These are the activations of a small neural network, seen along a few directions. Each row is one input.
In each table, some parts of the input vary, and every possible input appears once, in random order.
Descriptions start from the smaller parts, as in this example, which fits no table here: one of 6 places along a line, together with either a single point or one of 11 places along a line or (one of 3 separate values, together with one of 5 places around a ring).
Shared parts are said once, and a part with two or three values counts as separate values.
In the rows, zero is written as 128.

A family of inputs:
x1: [136 147 110  86 114 110 107 150 106 127 124  98 105 177 110 118 140 141]
x2: [121 120 123  98 140 123 124 167 122 109 154 122 177 153 101  80 128 110]
x3: [ 65 134 125 166 140 125 159  86 168 112 176 131 118  49 164 179  97 137]
x4: [118 117 119 107 119 135 104 140 115 131 133 129 119 175  79 160 169 121]
x5: [129 125 104 137 119 148 109 102 155 152  66 103 122  71 170 110 127 127]
x6: [141 108 135 125 141 161 146 116 129 118 142 160 124 166  81 147 147 103]
x7: [126 147 108 137 103 142 117 122 129 160  77 111 162  57 163 146  98 113]
x8: [ 76 159 107 158 151 127 148 130 142 134 138 108 129  19 152 171 115 144]
x9: [136 149 185 178 129  78 112  77 151 218 105  89 149  82 116 129 126 138]
x10: [136 103 124 175 101 141  91  98 150 126  81 110  92  77 166 102 115 131]
x11: [109 131 112  94 125 121  95 154 125 131 132 106 127 172  83 127 155 114]
x12: [163 131 133 118 109 143 144 126 109 131 135 121 102 178 107 144 152 140]
x13: [143  97 140 110 140 139 152 133 124 110 150 172 154 145  96 123 144 102]
x14: [138 135 116  98 139 108 137 156  86 111 146 116 160 169 134  76 115 136]
x15: [109 116 170 172 127 121 128 112 177 133 106 164  78 103 199 139  88 143]
x16: [ 99 122 170 171 151 128 135 106 172 130 158 163  98  68 187 162  96 144]
x17: [136 109 132 101 150 134 135 145 129  91 147 148 175 148 100 104 129 111]
x18: [135 113 134 126 126 155 129 128 123 126 140 132 123 172  82 159 170 111]
x19: [145 133 119  98 103 125 120 140 100 130 126 120  98 180 105 148 151 148]
x20: [128 117 143 191 100 107 111 112 166 125  80 144  84 106 190 120  99 131]
x21: [168 119 133 121 125 146 163 113 111 127 139 147 108 173 107 132 131 135]
x22: [114 144 121  92 132 121 102 163 122 118 137 120 152 160  95  92 148 110]
x23: [134 158 114  90 132 113 113 151  92 111 128 108 135 173 126  89 134 139]
x24: [101 166  95 162 132 131 124 139 128 155 115 107 148  29 151 157 109 127]
x25: [167 106 133 114 129 126 172 129 100 118 149 158 135 159 127 114 131 136]
x26: [155 123 123 104 149 120 152 134  96  94 142 141 156 166 136  99 112 139]
- What do these inputs look like to the network? => either a single point or one of 9 places around a ring or (one of 2 separate values, together with one of 8 places around a ring)
- Start at x3 and move only the place on the ring of 9, one step at a time. The first step leads to x8. Which rows follow, in order? => x24, x7, x5, x10, x20, x15, x16

A family of inputs:
x27: [145 122  78  45 121 161 123 171  92  50 133 145 125 184 110  99 153 118]
x28: [162 107 169 182 109 140  97  86 131 161  90 137  35 108 193 121 113 170]
x29: [ 83 148 120 180 175 182 141 112 173 145 131 147 136  42 105 188 124 105]
x30: [ 87 120 130 172  95 121 136  65 177 160  93 119  57 102 126 212 160 130]
x31: [162  82 108  84 132 150 122 153 115  77 128 147 128 205 120  73 164  84]
x32: [174  93 175  99 128 122 122 126 114 120 138 147 154 239  58  84 170 122]
x33: [163 108 142 191 104 130 164 106 160 114  99 178  71 104 221 100  60 165]
x34: [177  68 147 112 128 136 109 129 117  91 131 158 139 226  89  65 169 102]
x35: [123 164  86  68 124 123 144 173  56 119 175 126 155 210  68 144 163 135]
x36: [ 56 203  83 136 130  58  56 173 127 126 106  19 131  70 160  70  99 147]
x37: [151 174  71 126 135 105 128  89 103 197  67  27 235  12 135  68 122 120]
x38: [175 129 177  79 143 111 143 141  90 152 160 139 136 232  38 102 164 116]
x39: [130 113 173 182 137 124 191 107 140  82 139 178 131  91 220 130  60 130]
x40: [112 165 117 133  78 109  50 165 150 210  12 108 177  72 162 125 106 113]
x41: [112 117 124 199 105 140 128 107 149 144 137 115 101  51  96 230 133 106]
x42: [ 50 118 146 152 164 145 155 122 179 132 200 160 156  24 149 154 104 132]
x43: [130 135 154 172 104 152  96  67 158 164 102 104  42 122 170 168 143 157]
x44: [115 136  61  41 134 154 137 184  75  80 151 115 143 202  97 132 139 138]
x45: [156 159 131  73 144 100 153 172  82 142 175 119 158 223  51 146 172 138]
x46: [ 97 101 168 133 168  98 164 112 172  94 194 172 148  40 191 148  44 133]
- What do these inputs look like to the network? => either one of 3 separate values or one of 8 places around a ring or one of 9 places around a ring
- Which other rows belong to the same alternative as x27? List them by row number. => x31, x32, x34, x35, x38, x44, x45

A family of inputs:
x47: [168  85 173 132 104 111 135 112 141 128 131 175  80 183 165 136 135 134]
x48: [ 98 106 123 102 121 164 131 155 124  85 139 151 109 193 110 162 131 142]
x49: [121 128  79  88 129 119 112 178 108  65 116 121 133 127 188  62  93 135]
x50: [148 154 135 169  99 102  84 132 128 174  66 100 117 129 132 130 134 138]
x51: [115 120 105 100 126 139 118 158 116 100 148 105  98 163  88 138 157 113]
x52: [161 115 113 104 129 131 134 147 123  95 104 140 185 114 161  32  98 110]
x53: [138 116 133 114 138 158 126 124 130 133 131 134 150 154  62 101 156  91]
x54: [128 130 159 132 137 128 179 136 121  97 195 166 142 142 122 154 105 123]
x55: [167  96 165 176 125 119 149  90 135 136 116 157  53 143 173 135 120 152]
x56: [170 169 127 117 101 123 110 129 105 179  84  87 115 145 126 129 139 143]
x57: [ 97 158 122 139 142  84 117 161 127 158 128 116 172  83 110 141 126 132]
x58: [119 144 108  94 140  96 137 123 102 134 168 100 169 138  82 122 141 130]
x59: [112 168 113  92 144 107 150 151 103 172 141 103 168 105 106 137 128 139]
x60: [163 132 123 118 107 116 110 110 104 150  97  79 119 178  99 122 165 137]
x61: [131 144 115  96 162  98 145 166 114  93 155 123 189 122 156  49  73 143]
x62: [128 123 153 159 170 128 182 108 121 103 176 155 119 102 138 161  99 140]
x63: [162 117 133 119 117 101 108 140  99 109  85 123 130 165 200  25  99 138]
x64: [119  94 119 106 123 146 155 136 129  71 144 167  88 155 142 176 118 125]
x65: [ 94 139 154 160 156 120 136 110 134 130 174 130 140  71 157 147 108 143]
x66: [151  89 153 138 116 155 164 114 135 109 144 189 139 138 122 133 119 100]
x67: [ 79 136 111 147 113 146 122 110 155 120 140 123  84  86 173 149 116 135]
x68: [145 113 164 164 114 116 102  88 158 151 119 116  73 106 164 127 111 149]
x69: [156 124 100 103 129 137 133 106 121 143 121 102 166 136  84 113 160 102]
x70: [157 125 156 117 122 116 104 120 119 125 112 120  90 196  83 108 177 133]
x71: [150 143 102 111 115 140 133 132 115 170  93 118 170 107 107 132 154 111]
x72: [ 67 155 140 156 157 104 124 115 148 145 138 112 157  67 142 144 116 137]
x73: [132  99 147 164 135 150 126  98 162 140 131 136 133  55 140 131 124 123]
x74: [107 133 157 110 153 140 154 140 114 111 179 155 162 185  97 148 122 139]
x75: [125 144 152 171 115 115  83  97 155 160  85 100  99 110 158 128 114 143]
x76: [158 100 165 107 118 119 110 126 137 134 125 162  87 206 113 124 162 144]
x77: [ 71 159  93 152 130 140  95 121 156 125 108 108 103  84 162 156 125 129]
x78: [ 97 153  87 130 108 128  93 160 128 139 106 108 122 101 123 157 120 123]
x79: [105 127 136 168 135 141 109 105 164 150  94 122 159  59 141 133 134 110]
x80: [115 155  81  93 106 145 111 154 102 147 112  94 122 114 122 150 131 134]
x81: [125 144  75  83 119 133 118 137 103 111 131  90 112 140 104 146 160 123]
x82: [135 100 152 112 126 169 133 124 128 125 142 171 147 169  87 123 131 102]
x83: [120 134 136 107 154 107 146 149 116 126 191 114 147 159  74 121 145 110]
x84: [152  81 144 167 147 151 170  96 144 117 129 172 123  94 143 142 114 115]
x85: [129 139 115 158 115 124 106 143 146 162  84 122 174  81 112 133 149 105]
x86: [106 127 101 143 122 156 163 119 149  99 137 151  71 116 151 162 113 144]
- The inputs of x66 and x54 match in every part but one. If x71 is changed in the same way as x66 into x54, which row does it become? => x59
- What do these inputs look like to the network? => one of 4 separate values, together with either a single point or one of 9 places around a ring
- Which other rows does x75 become when the choice among 4 separate values takes its other values? List them by row number. => x72, x77, x79
